These are the activations of a small neural network, seen along a few directions. Each row is one input.
Each table varies a few parts of the input and shows all the possible inputs, shuffled.
A made-up example of a description, with smaller parts first: ring(8) and (point or ring(11) or (values(2) and line(6))).
Shared parts are said once, and a part with two or three values counts as separate values.
In the rows, zero is written as 128.

Other details of the inputs vary at random and push rows far along two fixed directions, the same in every table; ignore that.

Table:
R1: [123 125 150 132 112 113 127 134 105 126 139 119]
R2: [131 133 148 110 131 129 119 134 128 122 126 112]
R3: [149 124 185 125 132 132 111 121 156 102  90 145]
R4: [ 65 145 201  88 130 129 173 130 165 155 104 122]
R5: [122 129 153 120 108 122 127 137 107 128 129 127]
R6: [212  97  64 197 162 135 103 149  93 108 154 143]
R7: [165 102  73 176 147 138  90 139 114 134 152 126]
R8: [221 119 145 174 167 127 102 140 128  67  99 161]
R9: [ 84 126 164  97  95 128 136 135 122 118 121 121]
R10: [ 95 121  98 101 127 129 125 131 111 166 136 108]
R11: [203 130  64 149 136 128 128 131 130 111 145 126]
R12: [119 102 153 137 123 130 145 121 113 131 112 127]
R13: [142 127  76 155 135 124  90 150  97 112 178 118]
R14: [136 137   5 148 111 121 114 131  87 145 219 109]
R15: [ 57 146 124 121 120 120 137 138 132 191 179 115]
R16: [113 131 150 115 127 130 118 126 126 106 132 128]
R17: [ 85 145 152  77  91 121 167 108 144 150 100 106]
R18: [158 140  80 146 130 133 126 117 124  98 132 133]
R19: [150 106 151 114 148 137 134 117 145 115  87 132]
R20: [192 111 183 141 145 125 134 142 157  68  75 135]
R21: [142 137 184 142 162 134 147 138 172  84  96 162]
R22: [ 49 162 101 106 117 120 135 153 109 199 203  86]
R23: [118 143 185 133 138 137 138 136 171 131 105 150]
R24: [197 133  64 160 127 133 109 121 132 115 145 138]
R25: [219  89  84 191 170 134 112 150 123  93 133 126]
R26: [ 72 147 202 106 120 129 149 128 168 152 108 137]
R27: [193 120 192 114 156 127 129 124 169  68  57 154]
R28: [ 56 125 109 108 107 133 126 115  79 189 174  99]
R29: [ 70 138 101  94  85 120 122 152  89 176 183  79]
R30: [128 139 120  99 130 116 115 141 123 132 126 119]
R31: [123 156  46 172 146 123 103 163  82 175 234 116]
R32: [ 93 155 126 121 134 131 137 152 131 163 161 109]
R33: [100 150  94  89  91 131 147 114 117 162 152  96]
R34: [178 101 192 130 160 137 142 102 154  84  49 171]
R35: [124 134 164 109 102 122 151 101 166 123  78 139]
R36: [ 81 123 169 106  98 120 140 130 123 117 126 114]
R37: [210  81 140 184 169 139 128 132 150  52  82 159]
R38: [ 79 132 196  72 108 122 140 109 145 112  92 136]
R39: [178 135  61 168 144 126 118 126 123  92 137 136]
R40: [156 129 140 130 128 126 151 109 158  83  84 151]
R41: [208  92 127 180 178 147 113 132 144  59  86 161]
R42: [ 89 134 190  74 115 122 138 118 148 107  77 146]
R43: [ 74 148 129 101  84 124 142 103 136 162 115 112]
R44: [ 84 124 152 114  88 116 122 132 122 150 142 104]
R45: [145 136 147 114 137 116 117 128 121 114 107 148]
R46: [ 88 137 155 126 143 128 154 135 151 129 135 139]
R47: [128 149 136 116 112 130 148 101 123 124 100 132]
R48: [164 124 105 161 134 124  84 145 120 118 147 127]
R49: [ 66 155 178  61  84 136 173  97 146 147  80 104]
R50: [146 148  17 147 111 122 113 124  73 161 211 108]
R51: [ 70 157 102 104  89 117 146 106  97 174 147 104]
R52: [138 109 128 128 139 133 114 121 144 131  96 148]
R53: [150 138 135 128 121 117 151 107 134 117 100 142]
R54: [155 133  82 140 138 110  94 134  88 134 181 126]
R55: [164 135 111 131 119 124 144 110 124 120 124 142]
R56: [142 143  96 136 112 132 121 111 133 131 126 125]
R57: [157 125 107 137 133 117  90 132 126 124 149 133]
R58: [119 145 158 124 151 123 147 144 155 133 124 127]
R59: [158 102  94 149 145 132 100 122 127 134 137 136]
R60: [209 135  57 169 154 127 117 135 127 101 131 125]
R61: [111 109 129 128 137 144 126 117 122 119 126 128]
R62: [146 106 149 131 146 144 130 129 138 115  88 123]
R63: [ 73 144 214 101 132 125 174 120 157 148  96 147]
R64: [ 81 138 158  83 101 116 117 124 136 152 112 129]
R65: [130 139 122 111 108 136 148 105 138 105 111 136]
R66: [142 103 177 132 141 146 124 110 158 114  76 147]
R67: [191 102 123 174 166 139 114 129 118  97 105 150]
R68: [174 128 130 150 150 125 103 132 111 103 139 140]
R69: [ 99 103  56 156 107 125 104 140  88 180 199  90]
R70: [ 36 155 209  84 112 119 171 119 142 170 116 128]
R71: [130 131 186  96  96 132 160  95 177 116  62 149]
R72: [ 51 112  87 112  93 135 132 134  86 170 175  98]
R73: [202  99 118 160 178 137 115 128 147  67  81 172]
R74: [120 142  71 162 154 118 117 156 117 137 201 125]
R75: [114 102 130 132 110 140 125 130 128 147 118 124]
R76: [107 110  60 134 114 135 118 150  86 172 183  88]
R77: [ 64 156 154 112 121 121 145 135 119 174 160 121]
R78: [ 80 149 153 121 131 136 145 140 141 135 143 133]
R79: [ 56 130 203  76  71 126 140 125 141 152  98 116]
R80: [156 127 151 127 138 129 116 142 134 103 105 121]
R81: [161 112 127 138 156 130 124 121 122 115  95 156]
R82: [176  99  78 161 164 133 104 128 118  98 143 145]
R83: [ 89 148  69 150 129 114 108 152 110 187 219 108]
R84: [123 114 101 128 140 140 118 130 110 150 150 103]
Each input here is: values(4) and (line(4) or ring(5) or (values(2) and line(6))).
- The inputs of R13 and R48 match in every part but the values(4) part. If R40 is changed in the same way as R13 into R48, which row does it become? => R35
- The inputs of R83 and R58 match in every part but the values(4) part. If R24 is changed in the same way as R83 into R58, which row does it become? => R33
- The inputs of R31 and R23 match in every part but the values(4) part. If R51 is changed in the same way as R31 into R23, which row does it become? => R43
- Which other rows does R34 become when the values(2) part takes its other values? List them by row number. => R54
- Start at R65 and move only the ring(5) part, one step at a time. The first step leads to R18. Which rows follow, in order? => R39, R40, R14
- Which other rows does R48 become when the values(2) part takes its other values? List them by row number. => R7
- Start at R78 and move only the line(4) part, one step at a time. The first step leads to R21. Which rows follow, in order? => R74, R46

Table:
R85: [ 87 138 156 114 134 122 129 152 132 152 139 118]
R86: [168 102 134 135 136 130 115 133 142  95  98 131]
R87: [144 132 127 126 127 115 134 125 133 112 127 148]
R88: [177 114 113 159 149 141 112 124 133  96 104 151]
R89: [171 133  85 151 140 121 124 127 124 131 147 132]
R90: [225 109  44 186 161 122  91 144  94  93 164 145]
R91: [ 57 131 200  75  78 137 158 100 142 158  75 118]
R92: [211 125 137 140 165 129 121 127 152  81  83 153]
R93: [ 90 134 122 139 146 128 129 149 120 152 161 124]
R94: [102 136 101 116 121 121 135 121 128 148 148 133]
R95: [150 105  35 168 139 130  98 139  94 132 184 113]
R96: [152 133 135 117 133 118 127 129 151 115 109 145]
R97: [189 121 223 128 144 139 146 106 170  48  21 173]
R98: [224 132  51 193 162 125  89 142 100  87 167 141]
R99: [ 54 127 132  96  77 125 132 111 108 183 139  99]
R100: [113 148  71 123 113 124 101 135  96 160 179  98]
R101: [149 134 185 100 135 126 144 114 167 100  64 148]
R102: [170 117 133 171 181 135 116 147 147 102 132 156]
R103: [177 131  69 174 150 127 104 135 129 109 153 149]
R104: [189 131  61 163 149 125 102 149 122 108 166 117]
R105: [148 107 150 123 127 121 130 115 128 101  94 146]
R106: [ 44 137 219  72 110 128 144 128 152 161 108 120]
R107: [115 133  73 137 124 135 112 123  97 149 164 114]
R108: [ 97 146 111 120 100 116 124 127 113 142 159 124]
R109: [176 108 116 150 136 132 123 134 121  88 121 135]
R110: [ 43 141 194  95 110 126 160 133 138 174 122 114]
R111: [144 129  94 121 132 124 114 130 111 138 143 116]
R112: [ 30 146 126  70  93 128 153 104 108 186 145 102]
R113: [124 120 134 122 130 142 143 118 133 116 108 125]
R114: [190 118 117 149 144 133 100 135 135  97 104 142]
R115: [ 92 116 127 111 112 140 140 120 122 137 121 117]
R116: [ 36 151 179  75  70 124 160 107 143 176 112 115]
R117: [107 137  67 136 123 129 126 130 109 147 180 106]
R118: [ 43 158 120  91  77 117 133 117  96 174 170  99]
R119: [126 128 138 110 121 124 138 114 113 123 117 131]
R120: [ 45 134 199  91 107 130 147 121 142 176 130 115]
R121: [108 135 137 116 105 134 135 113 121 150 119 115]
R122: [113 134  35 150 124 124 115 143 103 152 207 108]
R123: [165 128 138 141 136 127 138 127 139  84 114 138]
R124: [211 110 116 195 198 137  96 147 147  85 138 166]
R125: [185 111 225 123 145 142 160 110 173  43  23 164]
R126: [180 126 104 150 142 125 117 145 149  97 130 136]
R127: [104 119 111 121 102 134 136 127 114 153 141 103]
R128: [ 53 133 105  76  85 122 124 123  96 190 160  91]
R129: [132 111 112 128 119 123 126 118 117 146 127 124]
R130: [ 38 149 202  68  89 135 164  93 152 150  81 126]
R131: [ 38 136 220  82 104 130 159 120 150 174 111 119]
R132: [220 119  75 199 194 126  79 173 127 100 175 143]
R133: [174 136 201 119 141 133 135 115 180  75  45 160]
R134: [ 84 134 115 131 126 120 107 142 100 161 198 113]
R135: [161 107 189 118 147 142 150 105 167  83  37 167]
R136: [178 110 144 141 138 130 105 127 146  93  83 146]
R137: [126 132 150 146 150 121 129 152 125 119 139 139]
R138: [171 123 119 161 167 128  90 153 135 118 157 137]
R139: [148 129 208 143 165 126 150 147 157  82  72 162]
R140: [171 136 139 149 134 131 130 119 150 108 100 143]
R141: [151 124 222 108 131 138 167 109 169  64  40 152]
R142: [180 119  61 161 160 132 110 128 108 117 150 136]
R143: [102 139 124 145 140 122 136 156 118 160 159 116]
R144: [224 118  85 183 162 136 120 138 134  88 130 135]
R145: [120 131 130 127 110 126 147 127 147 134 128 123]
R146: [164 135  41 155 139 117 105 138  81 132 194 119]
R147: [ 47 132 205  91 123 135 151 121 151 154 110 132]
R148: [104 109 150 105 121 130 140 106 134 131  92 138]
R149: [ 78 138 200  77  94 123 172 103 164 147  76 138]
R150: [147 133 104 145 125 129 135 130 132 128 142 116]
R151: [ 41 153 177  66  77 121 144 114 144 165 112 114]
R152: [ 62 145  70 141 137 122 121 161  88 185 211 101]
R153: [133 141  96 139 118 130 122 124 113 147 149 114]
R154: [ 69 140  61 117 107 132 129 128  91 173 195  88]
R155: [128 117 135 112 117 134 126 132 132 122 110 116]
R156: [172 124  60 156 139 125 114 131 100 142 164 119]
R157: [154 115 121 132 128 130 132 121 126 131 111 134]
R158: [127 107 133 129 113 131 136 122 130 131 113 117]
R159: [122 139  33 143 133 120 111 130  92 161 201 114]
R160: [ 72 139  93 131 121 117 106 150  86 176 218 105]
R161: [168 114 193 125 135 144 159 112 167  87  50 143]
R162: [ 25 142 137 101 100 123 137 139 108 209 190  91]
R163: [208 114 140 148 158 138 122 134 152  71  83 141]
R164: [150 128 186 110 131 133 160 105 160 110  60 147]
R165: [141 134 165 140 162 124 130 159 147 114 107 140]
R166: [152 137  62 159 143 134 106 128 106 129 164 127]
R167: [ 75 139  92 135 124 117 109 154  87 173 217 103]
R168: [ 84 141 112  96 103 128 131 131 114 157 154  90]
R169: [174  99 160 141 136 130 131 123 142  71  81 147]
R170: [178 109 156 148 136 128 117 119 138  76  81 156]
R171: [ 80 123  65 129 105 126 105 123  88 171 179 105]
R172: [ 94 135 137 110 101 121 146 129 130 127 139 122]
R173: [146 139  65 142 131 113 114 133  96 133 182 124]
R174: [173 120  99 158 133 128 104 133 108 102 135 138]
R175: [ 57 142 202  60  86 134 149 104 142 149  76 113]
R176: [151 107 180 105 131 127 131 114 156 101  58 147]
- The inputs of R173 and R101 match in every part but one. If R125 is changed in the same way as R173 into R101, which row does it become? => R163
- The inputs of R151 and R108 match in every part but one. If R133 is changed in the same way as R151 into R108, which row does it become? => R118
- Describe the family of inputs behind these rows. => values(4) and (line(5) or (values(3) and line(6)))
- Which other rows does R149 become when the line(6) part takes its other values? List them by row number. => R89, R129, R156, R157, R164
- Which other rows does R116 become when the values(3) part takes its other values? List them by row number. => R145, R149
- Which other rows does R161 become when the line(6) part takes its other values? List them by row number. => R127, R144, R145, R150, R158
- Which other rows does R124 become when the line(5) part takes its other values? List them by row number. => R93, R102, R147, R152
- Which other rows does R165 become when the line(5) part takes its other values? List them by row number. => R85, R106, R132, R138
